Each row below holds a small network's activations on one input, seen along a few directions.
Each table varies a few parts of the input and shows all the possible inputs, shuffled.
Descriptions start from the smaller parts, as in this example, which fits no table here: ring(5) and (point or line(9) or (values(3) and line(4))).
Shared parts are said once, and a part with two or three values counts as separate values.

Other details of the inputs vary at random and push rows far along two fixed directions, the same in every table; ignore that.

Table:
row 1: [ 1  2  2 -1 -1 -2 -5  3  0  3  1  3  4 -4 -3]
row 2: [  3  -3   0  -1  -8   5  -5   3  -1  -3 -16   4  -9  -1  -2]
row 3: [ 4  2 -1  8  7 -8 17 -3 -2 -9 34 -5 -8  4 15]
row 4: [ 3 -5  1 -1 -3 -2 -3  5  1  1 -1  4  2 -4  2]
row 5: [ 2 -5 -5 -2  0 -5 -8  2  0  6 -3  6  4 -2  2]
row 6: [  3  -6   3  -3  -5   0 -12   5   3   0 -14   7  -5  -8  -5]
row 7: [  3  -2   0   8   8  -7  18  -2   1 -10  34  -6  -9   3  16]
row 8: [ 6 -4 -2  6 -4 -1  6  5 -5 -6  4  1 -4 -2  9]
row 9: [ 3  3 -1  3 -7  2 -1  5 -5  1 -8  3  2 -1 -1]
row 10: [  1  -9  -5  -4  -2  -2  -8   4   4   6 -10   7   4  -1   0]
row 11: [  1 -10  -4  -3   1  -3 -11   3   3   7 -11   7   5  -4  -1]
row 12: [-20  11   5 -19   7  23 -34  -7   3  22 -74  -4  28  -4 -42]
row 13: [ 2 -3  0  1  1  0  3  3  1 -1 -3  0  2 -2  3]
row 14: [ 1  1 -4  1  3 -8  6 -3  3  0 27  0 -6  8  8]
row 15: [  2   4  -3   3  -6   2   0   3  -3  -1 -10   3   0  -2  -3]
row 16: [ 5 -3 -2  2 -7  3  4  6 -4 -3 -6  2 -2  0  4]
row 17: [ 5  2  2  4 -5 -1 -2  5 -5  3 -7  2  7 -4 -1]
row 18: [ 0 -2 -1  3  1 -2  4  0  2 -2 -2  0  2 -2  2]
row 19: [ 5  1  1  3 -3 -1 -2  3 -7  2 -7  1  6 -7  1]
row 20: [  0  -9  -3  -5  -2  -2  -8   0   7   1  -4   7 -10   2   1]
row 21: [ 1  4  0  3 -2 -1  4 -2 -2 -2 -2 -1  3  0 -2]
row 22: [ 7 -5  1  6 -4 -3  9  4 -4 -5  9  0 -1 -3 10]
row 23: [  4   2   1   9   0  -6  21  -3  -2 -11  34  -6  -8   6  14]
row 24: [ 2 -6  0  1  1  1 -1  4  0  0 -9  2  5 -5  1]
row 25: [ 3  2 -4  5 -6 -1  7  2 -3 -5 -2  3 -3  0  3]
row 26: [ 2  0  1 -1  1 -3 -5  1 -2  2  2  2  4 -5  0]
row 27: [ -1   5   0   4   5  -8  17  -6   3 -11  37  -4 -10   7   9]
row 28: [ 2  4  0  5  2 -9 12 -2  2 -8 34  0 -8  3  9]
row 29: [ 3  3  0  5 -5 -2  0  3 -4  1 -8  3  5 -5 -2]
row 30: [ 4 -2  2  5  0 -1  4  2 -4 -2  5 -3  1 -4  6]
row 31: [ 4 -7  1  2  0 -6 -2  4  0 -1  6  4  1 -7  5]
row 32: [ 4  1 -1  2 -5  2 -1  4 -7  0 -8  2  1 -3  1]
row 33: [ 3 -5  0  2 -3 -5  0  4  2 -1  2  5  2 -5  2]
row 34: [-39  30  12 -27  34  26   7 -43  12   4  49 -45 -13  44 -18]
row 35: [  3  -1  -3   3  -7   2   2   4  -3  -2 -10   3   0  -2   1]
row 36: [  3  -6   1   1  -1   0  -4   4   3  -3 -12   5  -6  -5   0]
row 37: [ 3  0  0  5  0 -4  1  4 -1  1  0  4  3 -3  3]
row 38: [ 5 -3  1  3 -5  0  2  5 -4 -1 -5  1  3 -4  3]
row 39: [ 2 -6  1 -1  0 -3  0  3  1 -2  7  2 -1 -4  4]
row 40: [ -7  -2  -5  -8   1   2 -18  -2   4  12 -34   7  12  -1 -16]
row 41: [ 0 -8 -6 -2 -2 -4 -6  1  4  5 -8  7  4  0 -1]
row 42: [-3 -1 -5 -3  1 -3 -7 -1  4  7 -6  5  3  1 -5]
row 43: [ 2  0 -2  5  0 -4  2  3  1  0 -3  5  3 -4  0]
row 44: [-39  36  22 -30  25  39 -13 -39   7   9  -4 -43  -6  31 -40]
row 45: [ 4 -2 -1  3 -5  3  7  4 -4 -6  3 -1 -5  1  7]
Each input here is: line(5) and (point or ring(8)).
The inputs of row 32 and row 5 match in every part but the line(5) part. If row 2 is changed in the same way as row 32 into row 5, which row does it become?
Answer: row 20
The inputs of row 12 and row 21 match in every part but the line(5) part. If row 24 is changed in the same way as row 12 into row 21, which row does it become?
Answer: row 22

Table:
row 46: [  4  20   0   8 -21  30  -3   8 -21   1 -82  -2  19  -8 -25]
row 47: [ -9  12   1  -4  11   1   3 -11  -4   9  22 -13  13  12  -2]
row 48: [-14   1  -5 -13   9  10   2 -14   7   4  18 -13 -12  26   0]
row 49: [ -3   6 -11   0   3  -9 -15  -1   1  14 -19  13  17  -5 -13]
row 50: [-16   7  13 -25   4  28 -28 -10   5   8 -25 -13  -9   9 -24]
row 51: [ -6  12   5   0   1  -8  16 -11  10 -17  53  -5 -33  17   6]
row 52: [ 13  -2  -1  13  -8 -20  -3  13  -3  -1   6  19   0 -19   6]
row 53: [ 23 -26 -10  20  -8 -23  16  24  -3  -7   2  20  14 -19  28]
row 54: [-17  10 -10  -9   7  -1   6 -19  12   2  19  -2 -10  24  -7]
row 55: [ 34 -22  -1  21 -25 -28   0  36 -15  -6   1  29   5 -35  27]
row 56: [ -3 -10   9 -11   6  14 -19  -2   4   3 -32  -6  -1  -9 -10]
row 57: [ -3 -14  -7   2  15  -6  21  -8   8  -6  33  -9 -11  15  20]
row 58: [ -3   4  17  -3   7  11   2  -4   0  -4   5 -16   8  -8  -7]
What is each input in this table made of?
Answer: point or (values(2) and ring(6))
Change only the values(2) part in row 52. List by row number the other rows that result.
Answer: row 49
Change only the ring(6) part in row 48. List by row number the other rows that result.
Answer: row 47, row 49, row 53, row 54, row 57

Table:
row 59: [-18  51  24  -3  -4  45   2 -11 -27  -8 -54 -35  14   2 -29]
row 60: [  3   3  -2   4  -6   2  11  -4   0 -16  31   0 -32  17   9]
row 61: [  1  -4   8   5   1  -5  13  -2   4 -19  47 -11 -33   5  14]
row 62: [  5   3  10  -2  13 -12  19  -6   6  -6  63  -7  -1   3  18]
row 63: [-18  18   8 -10  15   8 -12 -18   8  11   6 -13   3  14 -28]
row 64: [ 17 -29 -15   1 -25  -2 -15  20   3  11 -77  30  17 -18  -2]
row 65: [ 27 -41 -24  17  -5 -28   3  29  -4   5 -19  38  17 -28  23]
row 66: [-22  18  -5  -7  26  -1  27 -29  14   3  62 -22   4  34   3]
row 67: [-17   3  15 -22  23  17 -19 -16   5  21 -10 -19  23   5 -21]
row 68: [  6   8  -8   4  -3 -18   6  -6  -3   1  28  11  -8   7  12]
row 69: [-10  45  18   4  -6  35   8  -4 -27   7 -50 -29  34  -5 -34]
row 70: [ 24 -26   1   6  -9 -15  20   9   0 -15  28   9 -16  -9  36]
row 71: [ 18 -27   0  11  -8 -18  -2  21   3 -17  21  14 -18 -17  24]
row 72: [  8 -11   2  -1  -6 -15 -29  12  -3   8 -26  26  18 -33  -3]
row 73: [-30   8   2 -25  24  29 -15 -23   7   7 -27 -28  -3  20 -25]
row 74: [ 11 -15 -20  12 -17 -11 -17  21   3  19 -39  24  26  -9  -7]
row 75: [  5 -13 -20  13 -16 -17   5  14   2 -11   5  17 -23   2  21]
row 76: [-10   9   5  -8   4   7  -4  -8   8  -2  10  -5 -22  12 -10]
The inputs of row 59 and row 69 match in every part but one. If row 71 is changed in the same way as row 59 into row 69, which row does it become?
Answer: row 62
What is each input in this table made of?
Answer: values(2) and (point or ring(8))
Change only the values(2) part in row 73. List by row number the other rows that result.
Answer: row 65
